Each row has a name. Each piece below is followed by the name of the row it came from, unless a question asks for something else. Each question is about the rows just above it.

Z922: [161  97 106  91  94 146]
Z606: [113 126 156 123 166 107]
Z347: [ 80 130 174 113 111  73]
Z967: [109 175 144  82 108 124]
After [106  91], its row goes on with => [ 94 146]
The next entry after [175 144]: => [82]

Z953: [128 124 127 121 150 119 118 119 129 129 130 131 121 116 124 129 141 122
 129 130 124 126 130 139 126 129 145 133 128 132 121 128 125 134 123 146
 124 123 122 134 133 134 125 126 118 129 142 138 117 128 136 133 125 125
 125 126 136 130 140]
Z623: [130 132 127 132 119 128 134 134 123 132 133 133 132 133 128 128 121 134
 129 128 130 125 130 124 131 126 118 128 126 122 133 131 131 124 130 123
 127 126 132 121 130 125 128 127 132 130 120 121 134 127 123 128 127 122
 129 130 128 125 119]
Z307: [126 120 126 119 150 119 116 121 130 126 124 126 119 116 127 130 140 119
 129 130 123 125 127 137 130 128 145 133 128 133 120 130 123 137 123 145
 126 124 122 134 132 136 125 126 118 130 147 138 117 129 136 134 126 125
 127 125 135 131 142]
Z825: [130 122 123 116 172 106 112 122 121 136 134 142 113 105 125 130 143 122
 130 132 119 115 131 146 133 126 152 140 123 122 118 135 125 139 120 170
 121 112 122 127 145 140 122 124 111 135 157 137 109 128 137 143 121 104
 127 126 147 127 139]
Z257: [129 120 123 114 176 105 110 122 122 135 133 140 111 103 126 130 144 120
 130 132 118 114 130 146 134 126 154 140 123 122 116 136 123 142 119 172
 122 112 122 128 145 143 122 123 109 136 162 138 107 128 138 145 122 104
 127 126 148 127 142]
Z712: [131 127 128 122 156 117 119 117 123 136 140 142 121 114 117 126 145 125
 130 133 124 126 135 148 121 129 147 139 126 128 122 128 127 130 121 156
 118 120 122 132 137 129 125 126 116 129 138 137 117 128 138 132 118 119
 121 126 141 128 137]
Z484: [129 125 124 122 145 117 122 132 122 132 130 133 121 118 130 130 128 126
 129 129 124 117 129 131 137 125 133 132 124 119 124 135 126 134 125 145
 127 120 129 121 137 135 125 126 121 134 142 127 121 128 128 138 126 111
 131 128 136 125 129]
Z615: [129 125 125 122 146 118 121 129 123 132 130 133 121 118 129 130 131 125
 129 130 124 120 129 133 134 126 136 133 125 122 123 133 126 134 125 145
 126 121 127 124 136 135 125 126 121 133 142 129 120 128 130 136 126 114
 130 127 136 126 131]
Z831: [128 123 126 121 150 118 118 122 126 130 129 132 120 116 127 130 139 123
 129 130 123 123 129 137 131 126 143 133 126 127 122 131 125 135 123 147
 125 122 122 129 135 135 125 126 118 131 145 136 117 128 135 135 125 119
 127 126 136 128 138]
Z126: [132 135 126 134 116 128 138 138 121 134 134 135 134 134 128 128 117 137
 129 128 131 124 130 122 131 126 113 128 125 117 135 131 133 122 131 122
 127 124 135 117 132 123 128 127 133 130 116 116 136 126 120 128 127 119
 131 132 128 122 113]
Z108: [128 126 132 124 139 128 121 114 133 128 133 131 126 122 119 125 143 125
 129 131 126 137 131 141 115 132 143 133 132 140 123 120 126 126 123 136
 122 130 120 141 126 124 127 127 122 123 127 140 121 128 138 122 123 140
 119 125 131 133 138]
Which row holds this, read backwards? [141 131 137 126 131] => Z108
Give the next entry after [122 135 133 140 111 103 126]. => [130]

Z253: [120  85 127 114 124 110 131 120 121 162 133 140 147 161  98 161 161]
Z260: [ 90 148 162 115 124 147 121 161 124  98 131 110 133 161 140 120 112]
Z90: [ 90 148 127 144 140 147 121 161 124  98 131 110 133 161 140 120 112]
The row with [ 90 148 162 115 124 147 121 161 124  98 131 110 133 161 140 120 112] is => Z260
Give the next entry after [124 147 121 161 124  98 131 110 133 161 140 120]. => [112]
Go on from [114 124] to the end of its row. => [110 131 120 121 162 133 140 147 161  98 161 161]
Where do [ 90 148 127 144 140 147 121 161 124  98 131 110 133 161 140 120 112] appear? => Z90

Z842: [118 127 107 155 132 144 132 134 136 132 108 148 136 133 153 127  90  99
 112 137 142 131 158 112 123 108 141 128 145 118 132 125]
Z370: [122 107 124 108 144 113 119 123 122 110 131 117 149 134 111 120 152 139
 132 139 129 160 141  96 131 123 140 118 145 128 132 121]
Z589: [139 152 124 108 144 113 119 123 122 110 131 117 149 134 111 120 152 139
 132 139 129 160 141  96 131 123 140 116 129 123 128 121]
What is the next entry after [128 145 118 132]? => [125]
The entry that follows [133]: => [153]
[139 152 124 108 144 113 119 123 122 110 131 117 149 134 111 120 152 139
 132 139 129 160 141  96 131 123 140 116 129 123 128 121] => Z589

Z706: [136 137 141 136 137 145 140 140 132 137 146 139 145 134 140 138 134 133
 139 147 145 132 141 139 137 138 134]
Z512: [135 135 137 134 144 134 135 135 144 134 136 137 142 137 141 144 134 136
 133 137 148 134 132 137 150 138 136]
Z691: [150 136 145 150 137 138 133 137 132 140 133 139 152 136 133 134 137 145
 137 144 136 135 132 138 141 142 135]
Z827: [141 137 139 139 150 171 132 145 140 142 136 141 133 134 145 144 137 133
 136 137 134 140 134 133 141 141 141]
Z912: [133 134 139 133 137 140 135 135 135 140 154 148 153 135 140 134 140 135
 137 134 137 139 147 138 136 134 153]
Which row holds this, read backwards? [144 137 145 137 134 133 136] => Z691
Give the next entry after [136 135]. => [132]
[135 135 137 134 144 134 135 135 144 134 136 137 142 137 141 144 134 136
 133 137 148 134 132 137 150 138 136] => Z512
The entry that follows [152]: => [136]

Z645: [136  99 129 117 110 128 169]
Z233: [161 127 135 120  92 115 129]
Z318: [117  99 143 158 117 157 179]
Z181: [176 138 142 135 135 176  79]
Z586: [144 176 111 156 162 117  97]
Z280: [144 176 111 100 174 148  76]
Z757: [127 159 128 143 127 150  86]
Z946: [141 175 152 116  91 165 128]
Z784: [113 102 101  76  91 102  88]
Z965: [ 90 103 126 143 131 172 105]
Z964: [ 99 135 133 110 122 118 120]
Z617: [168 163 170 135  96 177 109]
Right after [96] comes => [177]
Which row holds this, read backwards? [176 135 135 142 138] => Z181
[117  97] is in which row? => Z586
Go on from [ 90 103 126 143 131] to the end of its row. => [172 105]

Z921: [153 113 135 159 152 153 131 151 154 165 128 140 125  94  84  80 127 137
 144 164 133 134 121 114  97 140 120 125 103 126 136 148]
Z417: [139 125 135 159 152 153 131 151 154 162 128 138 125  94  84  80 127 137
 144 168 135 136 121 112  96 141 120 126 102 125 137 150]
Z529: [138 125 136 161 154 155 131 153 156 165 127 140 126  93  80  77 126 137
 144 103 136 137 121 111  95 140 121 126 102 124 138 151]
Z491: [176 125 135 159 152 153 131 151 154 162 128 138 125  94  84  80 127 137
 144 168 135 136 121 112  96 141 120 126 102 125 137 150]
Z42: [138 124 137 164 156 156 131 157 158 167 127 141 126  93  76  75 125 137
 145 175 137 139 121 109  94 140 121 127 102 123 139 152]
Where do [153 113 135 159 152 153 131 151 154 165 128 140 125  94  84  80 127 137
 144 164 133 134 121 114  97 140 120 125 103 126 136 148] appear? => Z921
Which row holds this, read backwards? [140  94] => Z42
What comes right after [175] in the named rows? => [137]
What comes right after [111] in the named rows? => [95]
After [165 127 140], its row goes on with => [126  93  80  77 126 137 144 103 136 137 121 111  95 140 121 126 102 124
 138 151]
[139 125 135 159 152 153 131 151 154 162 128 138 125  94  84  80 127 137
 144 168 135 136 121 112  96 141 120 126 102 125 137 150] => Z417

Z749: [126  89  88 122  88 130]
Z5: [114 117 104 135  87 132]
Z433: [104  89 124  87 117 132]
Z536: [131  89 124 122  88 130]
What comes right after [131] in the named rows? => [89]
[122 124  89 131] is which row, read backwards? => Z536
The row with [114 117 104 135  87] is => Z5
[131  89 124 122  88 130] => Z536
[ 87 124  89 104] is which row, read backwards? => Z433

Z323: [153 173 154 106  83 100 138 173 159 118  86  87 126 166 166 135  93  82
 114 152 173 146 105  84 102 148 171 155 120  93  96 135 169 172 130  90
  81 121 161 168 143]
Z158: [103  84 101 149 174 156 117  84  97 139 170 169 129  90  90 122 163 175
 142 103  84 111 150 171 155 108  85 100 137 164 159 122  88  82 127 166
 175 135  95 182 113]
Z464: [129 167 174 130  91  87 114 159 170 141 103  80  96 146 171 161 114  82
  92 132 170 166 130  92  90 124 159 170 142 108  90 111 152 181 153 110
  81  97 140 167 161]
Z752: [145 100  75 110 149 169 157 112  83 101 139 172 164 127  87  83 125 163
 173 141  94  84 111 154 169 148 109  82  99 132 165 159 121  82  91 129
 167 168 134  98  87]
Z992: [126 168 174 130  90  87 109  83 103 148 172 162 120  85  95 134 168 171
 131  97  87 120 157 170 146 100  85 110 146 166 154 112  85  89 135 171
 171 124  88  89 122]
What comes right after [181] in the named rows? => [153]
[145 100  75 110 149 169 157 112  83 101 139 172 164 127  87  83 125 163
 173 141  94  84 111 154 169 148 109  82  99 132 165 159 121  82  91 129
 167 168 134  98  87] => Z752
After [174 130  91  87], its row goes on with => [114 159 170 141 103  80  96 146 171 161 114  82  92 132 170 166 130  92
  90 124 159 170 142 108  90 111 152 181 153 110  81  97 140 167 161]
What is the next entry after [126 166]? => [166]

Z234: [141 129 156 125 111 126 129 163 121 106 131 108 104 108 110 153 146]
Z539: [125 156 111 141 129 111 143 133 114 116 107 108 164 103  95 118 135]
Z142: [142 136 156 122  99  82 145 106 117 116  90 108 137 106 178 153 147]
After [103  95], its row goes on with => [118 135]
[141 129 156 125 111] => Z234
Which row holds [125 156 111 141 129 111 143 133 114 116 107 108 164 103  95 118 135]? => Z539
Right after [110] comes => [153]
The entry that follows [122]: => [99]

Z810: [133 120 123 103 138 147  96  78 111 100  82 133 102  95 129  85]
Z7: [114 142 124 111 153 111 153  78 111 100  82 133 102  95 119  85]
Z265: [131 134 138 134 135 135 118 154 125 132 104 138 127 123 128 125]
Z523: [118 116 102 115 113 147 133 118 133 120 123 103 138 146 131 145]
Z160: [118 115 160 153 153 111 111 169 113 154 120 145 136 127 124 139]
The next entry after [153 153 111 111]: => [169]
Go on from [118 115] to the end of its row. => [160 153 153 111 111 169 113 154 120 145 136 127 124 139]
Which row holds this, read backwards? [146 138 103 123 120 133] => Z523
[133 120 123 103 138 147  96  78 111 100  82 133 102  95 129  85] => Z810

Z897: [111 132 129 152  99 120 137 105 166 121 144 137 125 147 143 129 113 151
 114 157 143 141 143 122 147]
Z906: [169 119 134 153 157 139 160 102 116 133 128 123 103 117 148 112 134 138
 121 124 116 132 163 138 138]
Z585: [110 119 142 134 120 149  93 123 146 100 138 135 147 150 122 143 107 134
 121 153 154 136 107 115 132]
Z314: [126 110 134 106 138 127 115 127 117 126 106  96 122 101 128 128 115 104
 127 104 145 134 117 138 107]
Z746: [137 154 124 154 127 142 136 143 132 128 160 179 146 169 119 134 153 157
 137 160 102 116 133 112 154]
Z399: [117 116 141 122 131 149  92 130 130 105 129 127 145 138 118 141 112 123
 126 138 149 131 103 119 122]
Z781: [101 119 147 147 105 147  96 110 170  96 147 138 147 161 133 147  96 147
 114 170 170 147 114 114 142]
Z239: [116 136 116 153  90  92 172  92 169 143 135 122 100 126 158 113 118 150
 110 141 132 143 169 135 147]
Z866: [116 173 143 122 131 151  89 131 131 103 129 127 146 139 118 143 110 123
 126 139 152 132 101 119 122]
Z486: [166 145 112 113 160 112 172 155  87 171 113 123 112  96 129 112 171 113
 150  86  86 113 150 150 118]
[169 119 134 153 157 139 160 102 116 133 128 123 103 117 148 112 134 138
 121 124 116 132 163 138 138] => Z906
Which row holds [133 116 102 160 137 157 153 134 119 169] read backwards? => Z746
Go on from [ 96 129 112 171 113] to the end of its row. => [150  86  86 113 150 150 118]

Z686: [137 109 105 131]
Z439: [122 126 170 126]
Z294: [109 126 170 123]
Z839: [122 147 128 114]
The next entry after [137 109]: => [105]
Right after [137] comes => [109]
What is the next entry after [147 128]? => [114]
Give the next entry after [122 147]. => [128]
Where do [122 126 170 126] appear? => Z439

